A small network was shown many inputs. Here are its activations along a few directions, one row for each input.
Each table varies a few parts of the input and shows all the possible inputs, shuffled.
A made-up example of a description, with smaller parts first: line(4) and (point or ring(11) or (values(3) and ring(8))).
Shared parts are said once, and a part with two or three values counts as separate values.

Other details of the inputs shift rows strongly along two fixed directions, in all tables alike. That doesn't count.

Table:
r1: [ -3 -18  20 -28   3  25  -7  -7   6  14   6   1  -5 -30]
r2: [ -1   6   3  30  -8 -38   1  23  -9  -4  11  23  24  -3]
r3: [  2 -29   8 -26   1  30  -6  -4  13  15  10   0  -8 -31]
r4: [ 43 -10  18  -5  20   9  20  23  32  -7  44  42  -2   1]
r5: [-40  -1 -30 -38 -23  45 -25 -51 -32   4 -45 -75 -22 -16]
r6: [ -3  -8 -10 -53   2  60 -13 -36   4   9 -24 -36 -18 -36]
r7: [ -8  14  -3  -2  14   1  -1  -4  14  12 -36  11  -7  15]
r8: [-13   0  -7  24 -16 -31  -7  14 -16  -1   5   1  16  -1]
r9: [  6   8   8  15   1 -18   6   5  -8 -18  15   1   6  19]
r10: [  7  45 -15  71  -6 -52  20  29 -19  -4   8  19  28  30]
r11: [ 36  -8  10 -11  16   2  10  19  25 -17  32  31   3  -6]
r12: [  5 -23  28 -22  24   7   1  17  42  23  -5  44  -5  -8]
r13: [ -3  -3  12  -2  14 -18   4   2  16  -8 -16  13 -13  32]
r14: [-20  39 -17  36 -15 -27  -3 -14 -36  -2 -22 -29  12  17]
r15: [ 36 -19   7 -14  15  17  13  16  30 -10  37  28  -5  -4]
r16: [-27  11 -22  26 -27 -38 -10 -12 -43 -26 -10 -41   1  34]
r17: [ 12  -1 -14 -12   4  32   5  -6  11   7   0  -2  -4 -16]
r18: [-28  -3   4  12 -19  -7  -9 -14 -30  12 -10 -30  -2   2]
Each input here is: values(3) and (point or ring(5)).
Q: Which other rows agree with r18 in the values(3) part? List them by row number.
A: r1, r2, r3, r8, r12
Q: Which other rows does r15 become when the ring(5) part takes its other values? List them by row number.
A: r4, r9, r11, r16

Table:
r19: [-12  26 -26  19 -28  10  -2 -29 -48 -12   0 -58   2  -3]
r20: [-35 -18  20 -23  -8  16 -18 -29 -11  21 -30 -30 -15  -7]
r21: [ -9   5   5 -26  12  38  -3 -31   6  16 -34 -22 -20  -3]
r22: [ 35  16  -1   3  27  22  20  20  33  24   8  42   8 -19]
r23: [33  8 17 -6 31 12 19 13 33  4 10 37 -6 12]
r24: [ 20 -11   4 -10  20 -16   2  26  34 -15   7  40   3  11]
r25: [-24   2  -9  17 -39  -6 -10 -18 -54  -5  13 -51   9 -14]
r26: [ 21 -15  11 -42  16  52   8 -23  20  -2  10  -9 -31  -1]
r27: [ 17  -8  25  37   4 -44  17  36   6 -11  44  40  13  25]
r28: [ 25 -19  -2 -14  12  -6   5  20  30 -27  24  29  -3   7]
r29: [  7   3 -18   4   8  -9  -1  25  23   7  -8  32  17 -17]
r30: [ -4   8 -36  12 -28 -13 -10  -2 -29 -28  13 -28  16 -12]
r31: [-33  27  10  77 -21 -93   2  22 -45  -7  -5   3  22  58]
r32: [-32  -8   3  -2 -14   9 -16 -17 -21  30 -24 -23  -1 -18]
r33: [ -8 -17  -4 -46  10  27 -16 -13  23   5 -28  -2 -14 -19]
Q: The inputs of r26 and r27 match in every part but one. If r23 is changed in the same way as r26 into r27, which row does it become?
A: r31
Q: What is each input in this table made of?
A: values(3) and (point or line(4))
Q: Which other rows does r24 become when the line(4) part takes its other values? List them by row number.
A: r28, r29, r33

Table:
r34: [-60   6  -8  -5 -15 -15 -26 -35 -34  -4 -61 -55 -13  28]
r35: [ -9 -10 -14 -32 -12  26 -19 -19  -7  -1  -7 -25  -4 -31]
r36: [  3  24   5  66  -7 -49  19  18 -16  -6  18  21  19  38]
r37: [ 30 -23   8 -17  20   2   8  33  34 -14  31  44   3  -8]
r38: [ 21 -19   8 -30  14  27   5  -1  17  -8  20   4 -15  -2]
r39: [ -3 -10   8 -26  -4  38  -4 -26 -16   3   5 -29 -18  -5]
r40: [-10  13  -6  52 -14 -72   6  29  -5 -16   3  23  24  44]
r41: [  4  32 -16  62 -18 -48  10  27 -24 -10  19   4  34   4]
r42: [ -1 -28  15 -30   0  44  -3 -16  15  24   3  -9 -15 -33]
r43: [-38   1 -13  11 -28 -22 -22 -15 -44  -3 -17 -39   3  10]
r44: [-41  -5  -8   4 -29   3 -16 -32 -52   5 -22 -64  -6  -4]
r45: [ 31  -1  19 -17  36   7  15  13  42   5   7  38  -5   5]
r46: [ 16 -15  -9 -36   7  24  -2   1  27 -18  11   9  -4 -24]
r47: [ 14  13  18  26  15 -20  16  31  15  16   9  41  17  -6]
r48: [-12 -17   4  -4  -7   0 -13   0   0   9  -7   2  -4  -7]
r49: [ 37  12 -26 -14  30  32  16  19  44  22  -7  42   4 -24]
r50: [-29  -9   8 -28  -1  16 -20 -21  -5  16 -35 -17 -12 -11]
r51: [ 24   9 -10   0   4  -1   8   3   6 -18  15   2   4   4]
r52: [ 20  22  22  24  20 -13  19  22  15   7  12  40   9  14]
r53: [ -5  29 -15  37 -22 -20   5 -10 -38 -17   2 -25   9  15]
r54: [  8 -26  11 -43  11  42  -1 -22  25   6   0  -8 -30  -5]
Q: What is each input in this table made of?
A: point or (line(4) and ring(5))
